[-38  -2 -14  13 -36  40 -10] : k917
[ 11  -7  39   1  40 -51 -10] : k731
[-35 -14  -3   7   9  14   5] : k595
perm: [-51  -7 -10  39   1  40  11]
k731
diff k595: [-35 -14  -3   6   9  14   5]
4, [7]

[-27 -10  12 -55] : k755
[-10  12 -55 -25] : k212
[-26 -55  12 -10] : k790
perm: [-55 -26 -10  12]
k790
perm: [-10  12 -55 -26]
k790
diff k790: [-26 -55  11 -10]
3, [12]
diff k790: [-26 -55  13 -10]
3, [12]
perm: [-10 -26 -55  12]
k790
asked: [-26 -55  12]
k790

[ -4   6 -27  -4   1  -9   0  -2 -11  21   3  -2 -12   6  10   0 -24 -11
   2  13] = k195
[-17   2  -6  17   1  -1   0   3  -3  23   4   1  -5  12  16   2  -7  -2
  -2   0] = k382
[  5   3 -12  -5   4  -8   0  -6 -12  49   6   1   1   4   9  -4 -31  10
  -3 -33] = k728
[  4  -2 -10   4   3  -1  -1   0   0  32   3  -1  -3  -2   9  -3 -11   2
  -3 -25] = k761
[-25  -2   9  32   1   5   0   8   2  24   4   3  -1  16  21   3   5   4
  -5  -9] = k336
[  0   8   2  24   4   2  -3  16  26  -5  -3  -3 -13 -15   7  -1  34 -17
  -1  -5] = k691
[  2 -17  -7  -1  -3   2   0  17  23   0   1  -5  -2  16   1  -6   3  -2
   3  12] = k985
[ -3 -11  22 -27  -9  -6   0 -27  -2  27   4  -2  13 -18 -33   3 -28 -31
  -7 -24] = k26
[-19   1  -3  21   1   1  -1   5  -2  25   4   1  -4  13  17   2  -4  -1
  -3  -2] = k301
[  4  -4 -11   7   2   2  -2   3   4  26   2  -1  -5  -5   8  -3  -4  -2
  -3 -21] = k979
[  6   5 -12 -18   2   2  -2  12  10 -11   6   4   2  -1  10   0  21  -4
  -4   6] = k455
[ -5   6 -26  -3   1  -8   0  -2 -11  21   2  -2 -11   6  11   1 -23 -11
   2  12] = k820
perm: [-17  -7  -6  -5  -3  -2  -2  -1   0   0   1   1   2   2   3   3  12  16
  17  23]
k985
asked: [ 0  8  2 24  4  3]
k336
perm: [  6 -11   2   0  21  -5 -11   6  -2  -2  11 -26   1   2  -8  -3 -11   1
  12 -23]
k820
perm: [  0  -2  -2  -7   2  16  12  -5   1   4  23  -3   3   0  -1   1  17  -6
   2 -17]
k382

[-18 -19   6   9 -12 -21   7  -2   1  -2 -13 -16  -6  -8  17  22   2   8
 -32 -12 -12   4  22  25  55   1  13   9  39  13 -22  13   3  27   1  -4
 -23  -1 -10  -5  10  -2  -8  23 -12 -38   9 -22  13   0  -9   7   6 -27
  10 -14]  k939
[-45 -18   3 -16   5 -24  16 -15  20  21 -23 -22  -3  19  -1  -5 -12  18
 -23   8  -1 -19 -10   1  12 -14  46 -20   2   7  13  -7  -5  23   7  17
 -17  -9  -7   6   0 -13 -13   4 -10 -24  17 -34   0  -3  17  20   8   2
  10 -33]  k249
[ -7  -6  -6 -21 -34  13   2  15  -1  13  13   1   1  12 -14 -27  10   6
  14  10   2 -11 -13   1 -23   9  30  -3 -25 -59 -20 -17 -21   6   6  22
  -2  -5 -10 -20   9  14  -9  -2  10  23  21  -1  19  13 -20  36 -20  -4
 -17  -5]  k266
[ -1  15  -3  -3  42   0   0 -18  11   5 -10   4   4  12  -8  -6 -19  -2
  11  10  11  -7 -18 -26 -33 -15  -9 -19 -19  35  45  -5  10 -21   1  -5
  17  -1  14  24 -17 -15   9 -21   1   9 -17   5 -26 -10  33 -22  13  31
   5   1]  k22
[ 20  20   0  15  39   3  -7 -12  -1 -12  -2  11   4  -5   1  10 -10 -12
  11  -1   6  10  -1 -17 -14  -8 -37  -3  -2  45  30   7  19 -25  -7 -19
  18   5  16  21 -14 -10  14 -14  -1   5 -28  20 -24 -12  23 -40  12  21
   7  16]  k328
[ -5  10 -21 -14  -2 -13 -25 -20 -21   6  10  13  36 -20   9   6   9  19
 -17   6 -34  11   2 -20 -20  15  13   2  -6  -4 -59  -5 -11  22 -17  14
  14 -10  -2  -1 -27  30  12   1  21  13  -3 -23  23  13  -7  -9   1  -1
   1  -6]  k562
[ -2  -7  -6 -18 -39  12   1  18  -4   9  17   1   2   7 -12 -23  14   6
  12   7  -1  -8  -8   5 -18  11  25   3 -21 -61 -26 -14 -21   7   5  21
  -4  -4 -10 -22  11  16  -8   2   9  20  22   0  20  15 -25  35 -21  -9
 -17  -2]  k742
[-44 -15   1 -19   9 -21  16 -18  22  24 -23 -19  -2  22  -5 -11 -14  18
 -18  10   2 -21 -15  -7   1 -16  46 -24  -5   7  21 -10  -5  18   8  18
 -14  -8  -4   5  -2 -13 -12  -1  -8 -18  16 -32  -5  -2  21  21   7   9
   7 -31]  k85
[-40 -22   4  -5   2 -27  13 -14  16  14 -23 -23  -5   9   9   8 -10  16
 -32  -1  -5 -11   5  10  36 -11  34 -11  21  18   3   2  -1  29   5   9
 -22  -6  -9   3   3 -12 -12  13 -13 -36  14 -35   3  -3  12  14  10  -9
  14 -28]  k223
[ 24  18   3  20  35   4  -7 -11  -5 -16  -2  12   1 -10   5  15 -10 -15
   7  -3   4  13   3 -11  -6  -5 -42   2   4  48  25  11  20 -24  -8 -24
  17   6  15  20 -12  -9  15  -9  -1   0 -28  21 -21 -12  17 -41  14  14
   7  18]  k204
asked: [-12  18 -23   8]
k249
perm: [ 13  -2  -2   4  -4 -22  -9  -1  55   0   7  -2  39  -8  27   8 -32  -8
  -6 -12 -12  17  10   7  10   1 -12 -13 -14  22 -23 -18   9 -21   1   2
 -22  23 -12   3   6   1 -38  -5  25  22 -16 -10   9  13 -27  13   6 -19
   9  13]
k939
perm: [-27  10   6  14  10   2 -11 -13   1 -23   9  30  -3 -25 -59 -20 -17 -21
   6   6  22  -2  -5 -10 -20   9  14  -9  -2  10  23  21  -1  19  13 -20
  36 -20  -4 -17  -5  -7  -6  -6 -21 -34  13   2  15  -1  13  13   1   1
  12 -14]
k266

[ 42  44 -25 -23 -24  22] = k219
[-28  16 -12 -44   5 -15] = k594
[ 11   0  13 -13  -1 -13] = k967
[-30 -14   1 -15 -25  17] = k55
[ 11   0  13 -13  34  -5] = k875
diff k967: [ 11   0  13 -13  -1 -14]
6, [-13]
asked: [-25 -23]
k219

[-17 -23  27   9  -3 -13  22  21  -4 -10 -10  58 -18  16  -1  20  13   9
 -36  17  -5  11  -1 -18 -12]  k572
[ -1 -16  13   5   0 -17   8  11  -8  -9  -6  39   6  13  -7  12  19   1
 -15   5   3  16 -18  -7 -14]  k743
[  4  10   5   5  -1 -16  20   3 -17 -13   0  21  14   7   0  20  -1  14
   7  -3  -9  14  -6 -16 -12]  k709
[ -2  -9  -1   7 -18 -13  16   1  -6   3   4  15  11  20 -17  16  -1   5
 -18  10 -14  14 -22  -6 -22]  k432
[ -5 -23  21   4  -1  -6  12  20  -3 -15 -11  61 -21   7  -5  16  16  15
 -24   9  -3  18   3 -22 -11]  k947
[ -4   2  17  11   5 -22  23   3 -17  -8   2  33   6  15  -2  19   5  12
  -7   6 -11  19 -12 -19 -12]  k680
[ 21  18  -5 -11   9  61  -3 -24  -1  15  16   3   4  -3 -21  -5 -11 -15
  20 -23  12   7  16  -5 -22]  k387
[  4  10   5   5  -1 -16  20   3 -17 -13   0  21  14   7   0  20  -1  14
   7  -3  -9  18 -14 -19 -10]  k496
perm: [-19 -17 -16 -14 -13 -10  -9  -3  -1  -1   0   0   3   4   5   5   7   7
  10  14  14  18  20  20  21]
k496
diff k680: [ -4   2  17  11   5 -22  23   3 -17  -8   1  33   6  15  -2  19   5  12
  -7   6 -11  19 -12 -19 -12]
11, [2]
perm: [-11 -22   3  18  -3   9 -24  15  16  16  -5   7 -21  61 -11 -15  -3  20
  12  -6  -1   4  21 -23  -5]
k947
diff k572: [-17 -23  28   9  -3 -13  22  21  -4 -10 -10  58 -18  16  -1  20  13   9
 -36  17  -5  11  -1 -18 -12]
3, [27]

[-8  4  8 21 26] = k697
[ 4 19 25 17  2] = k866
[25 19  3  4 17] = k39
[-16   6 -12   8  46] = k142
[-8  4  8 21  4] = k843
[-16   0  11  -8  27] = k963
[-5  6 -4  2 19] = k246
[-8  2  4 12 21] = k370
[ 6 -1  3 15 10] = k900
asked: [-1  3]
k900
diff k370: [-8  2  3 12 21]
3, [4]
asked: [ 2 19]
k246
perm: [ 2 17 25 19  4]
k866
asked: [-12   8]
k142
diff k246: [-5  6 -4  3 19]
4, [2]
asked: [-16   0  11]
k963

[-1  6  2 10 10 42] = k50
[ 2 10  6 41 10 -1] = k687
[-39 -39  10  10 -21 -19] = k670
perm: [10 10  6 42  2 -1]
k50
diff k670: [-39 -39  10  10 -21 -20]
6, [-19]
asked: [10 10 42]
k50
perm: [-1  2  6 10 10 41]
k687
asked: [10  6 41 10]
k687

[-35 -28  35  27  44  35 -31   0  40  26 -30   9  29 -21 -39  24 -39  28
  27   9 -36 -14 -33  23 -30  28 -34   7 -32 -32  30  28  37 -27 -29  22
 -38] : k494
[ 39  -1  -3 -38 -39 -42  31  26  33  32 -33   9  38 -31 -32  25   0  42
  36  41 -38   2 -40  38 -35  34 -39  -4 -35 -38  31  36  34 -30 -34  36
 -39] : k929
[ 42  -8   6 -36 -25 -34  37  31  32  30 -32  -6  34 -33 -33  32 -20  34
  37  23 -26 -11 -27  35 -25  36 -31  -2 -31 -31  37  31  39 -29 -27  28
 -32] : k659
[-33  11 -10 -26 -30 -25  27  25  36  24 -23  -5  40 -22 -17  29  45  29
  28  39 -24  20 -22  28 -28  27 -25  -8 -19 -20  26  19  16 -34 -30  32
 -23] : k287
[-36  28   9 -18 -40  28  35  26 -42   2 -32 -23 -35 -31  34 -37 -31 -33
 -11  20 -29  35 -39 -38  30 -40  29 -14  33  26  30   3 -26 -29  34  32
  29] : k170
[ 35  14  -3 -32 -35 -28  35  27  42  35 -31   0  40 -31 -33  29  14  37
  32  37 -31  -3 -30  38 -35  25 -32 -11 -32 -35  22  30  25 -31 -32  41
 -34] : k517
[-31 -14   9  34  35  30 -33 -38 -35 -42  26   3 -37  30  28 -18 -26 -31
 -39 -40  29 -11  32 -32  20 -29  26   2  28  29 -36 -29 -23  35  33 -39
  34] : k42
perm: [-34 -33 -30 -30 -28 -26 -25 -25 -24 -23 -23 -22 -22 -20 -19 -17 -10  -8
  -5  11  16  19  20  24  25  26  27  27  28  28  29  29  32  36  39  40
  45]
k287
perm: [ 29  20 -31 -32  29  26  28  33 -39 -38 -26   9 -39 -35   2 -33 -23  28
  35 -42 -40 -31  26  30 -18 -37  30  34 -14 -29  34   3  35 -36 -29  32
 -11]
k42
asked: [-33   9]
k929
asked: [-35 -28  35  27  42  35 -31   0  40]
k517

[24 34 23 26 37  0 20 41 15 32 20 40] : k495
[44 23 22 24 32  0 21 17 20 29  6 24] : k628
[ 16  33  18  23  28   0  23  26  23  16 -11  30] : k964
[27 26 39 -2 15 37 20 19 41  3 37 23] : k404
[ 23  15  19  24  35   0  21  19  24  27 -23  20] : k176
[14 30 18 26 23  0 24 25 27 18 -1 28] : k80
[23 26 37  2 20 41 19 27 15 37 -2 39] : k576
perm: [41 27 19 23 20 15  2 37 39 26 37 -2]
k576
diff k964: [ 16  33  18  24  28   0  23  26  23  16 -11  30]
4, [23]
asked: [23 26 37  0 20 41]
k495
diff k495: [24 34 23 26 37  0 20 42 15 32 20 40]
8, [41]
asked: [23 16]
k964

[-52   3 -21 -42  28  21 -34  38  46 -55  13  35] = k549
[  1  48 -12 -14  12   0 -42 -10  45 -27 -40 -12] = k973
[  0 -11 -10 -12 -27 -14   1  12 -40 -42  48  45] = k227
[ 14  26  34  33  18 -11  17  45 -27 -20 -42  33] = k411
perm: [ 45   0 -11 -10 -12 -27 -14   1  12 -40 -42  48]
k227
diff k973: [  1  48 -12 -14  13   0 -42 -10  45 -27 -40 -12]
5, [12]
diff k973: [  2  48 -12 -14  12   0 -42 -10  45 -27 -40 -12]
1, [1]

